These are the activations of a small neural network, seen along a few directions. Each row is one input.
In each table, some parts of the input vary, and every possible input appears once, in random order.
A made-up example of a description, with smaller parts first: one of 2 separate values, together with either a single point or one of 9 places along a line or (one of 4 places along a line, together with one of 8 places around a ring).
Shared parts are said once, and a part with two or three values counts as separate values.
In the rows, 128 means zero.

Other details of the inputs vary at random and push rows far along two fixed directions, the same in every table; ignore that.

Table:
x1: [ 92 129  97 140 124 154 118  92 117 136 143 143 160 125 123]
x2: [121 118 108 162 121 162 133  82 113 152 140 125 147 126 112]
x3: [118 169 118 119 131 120  90  96 131 133 127 135 107 143 131]
x4: [178 109 163 131 123  94 140 194 134 126 120 116 129 115 122]
x5: [107 125 111 156 133 161 135  72 125 134 133 125 115 140 117]
x6: [179 139 156 154 129  70  93 158 136 113 122 142  77 135 119]
x7: [168 105 156 130 119 101 141 192 128 127 122 121 126 112 132]
x8: [120 164 119 116 132 121 101  94 126 131 125 135 122 143 132]
x9: [116 121 106 164 119 169 131  88 112 148 143 122 142 129 116]
x10: [ 96  96 128  97 132 158 172 153 128 122 128 118 176 117 134]
x11: [117 162 113 110 127 123 106  93 124 129 129 141 121 138 145]
x12: [ 98 126 101 134 129 149 118  83 118 138 141 138 159 125 108]
x13: [116 123 101 167 117 162 127  90 108 148 142 130 142 124 125]
x14: [171 140 145 157 123  74  87 154 137 115 122 145  68 136 126]
x15: [177 144 152 157 125  68  81 158 141 117 122 140  60 138 117]
x16: [174 136 148 146 124  74 102 155 133 113 126 146  77 132 130]
x17: [ 93 130 101 137 126 156 116  88 118 135 141 137 155 126 111]
x18: [169 135 146 153 123  76  94 155 131 115 122 147  73 136 127]
x19: [107 101 134  95 136 150 170 153 132 121 125 112 179 115 123]
x20: [100  86 175   9 154 163 243 229 174 100  88  55 164 108 174]
x21: [173 108 158 123 121  99 149 194 131 124 125 122 129 111 135]
x22: [ 88 153 101 114 133 158 121  77 117 134 128 135 133 142 144]
x23: [100  97 129  86 134 157 183 153 130 121 130 115 181 113 137]
x24: [ 94 156 106 112 137 151 119  68 128 140 127 124 131 142 131]
Description of these inputs: one of 4 separate values, together with one of 6 places around a ring.
- Changing only the choice among 4 separate values turns x4 into x6. The same change can be made to x13. Which row results? => x14
- Change only the place on the ring of 6 in x20. List by row number the other rows that result. => x3, x8, x11, x22, x24

Table:
x25: [ 79  90 118 108 137 183 193 119 133 124 137 112 193 109 122]
x26: [178 139 176  99 143  44  96 193 160 106 101 129  71 138 124]
x27: [100 168  94 142 134 137  81  71 121 133 139 151 144 138 116]
x28: [ 98  88 134 110 126 165 181 161 129 112 134 112 150 120 134]
x29: [140 131 136 116 120 126 141 151 113 127 122 133 121 129 149]
x30: [ 73 151 102  80 132 197 156  64 144 149 129  82 133 129 151]
x31: [127 135 108 153 123 121  97 107 121 126 152 152 144 122 104]
x32: [173 139 165  87 137  35  88 201 156 104 105 139 112 123 127]
x33: [169 131 136 163 116  92  97 173 129 128 130 136 101 119 132]
x34: [ 85  91 125 115 142 202 203 113 140 114 137  93 156 120 123]
x35: [ 90  96 110 139 134 206 182  77 126 153 128  93 151 131 121]
x36: [161  89 179  59 133 106 201 238 147 109 101 102 129 114 167]
x37: [156 121 151 106 135 116 161 146 138 118 113 113 113 128 145]
x38: [ 88 120 116 113 135 208 194  76 111 140 126  97 152 137 136]
x39: [151 124 172  74 143  72 136 217 165 103 101 117 138 115 136]
x40: [120 103 150  76 138 157 208 166 136 124 117  97 185 109 153]
x41: [143 147  95 185 113 112  61  70 108 155 143 160 132 128 106]
x42: [ 93 111 146  59 145 151 174 167 142 118 107  94 172 122 130]
x43: [175 164 129 159 114  78  77 139 113 123 138 165  90 133 146]
x44: [180 145 143 177 118  82  67 133 123 141 125 135  78 135 104]
x45: [110 147 108 134 131 113  91 100 126 118 124 157 106 141 139]
x46: [161  84 183  83 127 113 180 246 153 124 108  77 162 102 129]
x47: [158  82 174 104 129 108 184 243 156 113 105  94 131 101 152]
x48: [105 154 113 139 126 128  90 108 119 124 130 148 111 146 134]
x49: [ 97 118 121  97 128 187 188 114 113 140 132 103 188 126 140]
x50: [115 148 121 135 134 112 100 124 132 116 123 151 111 135 143]
x51: [ 87 151  90 143 131 142  91  63 112 136 133 161 115 150 131]
x52: [139 105 192  56 149 113 185 228 172  96  93  76 118 127 139]
x53: [ 81  93  96 140 125 204 178  90 116 142 130 111 162 120 142]
x54: [127 137  97 190 122 145  96  50 114 150 137 137 109 138 111]
x55: [ 79  98 119 127 132 204 185  91 128 125 139 102 152 132 113]
x56: [126 149 112 148 130 158 140  78 116 134 137 124 122 139 134]
x57: [ 99 166 100 155 140 151  95  54 126 128 135 138 109 150 119]
x58: [192 129 167 155 119  75  96 184 141 129 119 116  85 129 114]
x59: [124 101 146  69 136 149 196 159 130 132 118 102 176 117 145]
x60: [127 122 167  79 147 119 154 176 153 107  99  96 112 132 129]
x61: [143 153 126 153 122 132 113  90 112 137 135 133 107 148 129]
x62: [ 99 112  99 147 123 148 126  91 112 131 146 153 127 132 121]
x63: [117 100 135  89 131 154 196 153 126 117 117 110 147 119 167]
x64: [164 111 157 132 125  68 120 204 145 100 127 148 101 115 133]
x65: [ 94 151 110 119 132 143 109  98 123 133 130 133 154 140 117]
x66: [ 79  90 100 134 127 208 183  97 114 151 131 108 162 123 138]
x67: [147  77 177  80 142 114 190 204 161 104 112  97 119 116 121]
x68: [125 143 100 200 123 147  98  55 115 152 141 136 112 137 112]
x69: [190 147 163 137 128  64 113 164 139 118 118 136  85 131 139]
x70: [116 128 107 154 119 154 112  95 105 158 137 125 158 123 106]
x71: [169 176 143  76 116  56  65 168 155 137 122 123 103 116 142]
x72: [156 186 121 112 109  67  46 133 140 138 132 144  71 129 153]
x73: [ 98 161 103 156 140 141  99  55 130 129 129 143 110 150 121]
x74: [126 164  94 156 121 141 102  68 102 145 149 152 150 134 127]
x75: [191 135 151 148 120  67  83 188 137 131 129 132 121 111 115]
x76: [ 91  89 122 125 123 203 194 140 123 139 128  92 165 121 141]
x77: [ 92 144 103 115 138 138 107  80 122 139 129 141 151 139 117]
x78: [108 115 105 135 126 135 122  92 119 127 144 145 157 121 109]
x79: [116 154  95 171 119 146 106  63  97 139 146 162 124 137 150]
x80: [163 134 122 162 114  62  68 140 125 112 137 178  84 128 118]
x81: [104 139  85 180 117 149  95  72 108 127 158 166 121 133 118]
x82: [129 149 103 172 113 107  65  87 105 137 158 166 131 135  94]
x83: [105  84 133  89 135 148 180 151 136 124 131 112 175 114 116]
x84: [ 94  96 119 126 132 187 182 119 127 146 131  96 192 107 130]
x85: [193 142 156 140 116  26  51 186 127 117 132 163  98 121  94]
x86: [144 127 116 154 119 118  95 111 117 156 135 140 141 124 109]
x87: [143  98 165 103 135 118 160 181 144 108 118 106 114 120 112]
x88: [126 128 116 170 128 162 132  95 127 142 136 111 123 129 117]
x89: [119 167 102 158 135 110  68  54 127 127 127 157  88 154 115]
x90: [195 136 164 157 126  33  78 178 149 105 128 153  67 126 108]
x91: [151 129 143 117 131 121 146 124 128 132 121 122 110 137 136]
x92: [165 124 149 136 117  66  94 189 127 109 127 155  90 122 117]
x93: [ 63 116 112  95 143 197 182 120 135 114 123 105 159 128 153]
x94: [107 173  95 160 124 117  54  74 104 133 133 170  97 151 122]
x95: [152 156 123 132 118 105  95 116 104 142 132 148 135 131 122]
x96: [121 139 104 128 125 140 128  78 107 140 136 142 158 128 134]
x97: [112 131  95 173 126 141 102  46 118 129 146 154 109 140 103]
x98: [111  80 146 102 129 174 198 184 129 131 113  85 154 109 143]
x99: [174 149 147 137 111  82 100 168 118 123 127 150  96 136 146]
- Changing only one part turns x61 into x99. The same change can be made to x30. Which row results? => x72
- Changing only one part turns x94 into x60. The same change can be made to x81. Which row results? => x34
- What do these inputs look like to the network? => one of 3 separate values, together with either a single point or (one of 4 separate values, together with one of 6 places around a ring)
- Change only the choice among 3 separate values in x96. List by row number the other rows that result. => x37, x63
- Change only the choice among 4 separate values in x78. List by row number the other rows that result. => x32, x41, x96
- Change only the choice among 3 separate values in x45. List by row number the other rows that result. => x32, x89
- Change only the place on the ring of 6 in x47. List by row number the other rows that result. => x33, x53, x66, x76, x98
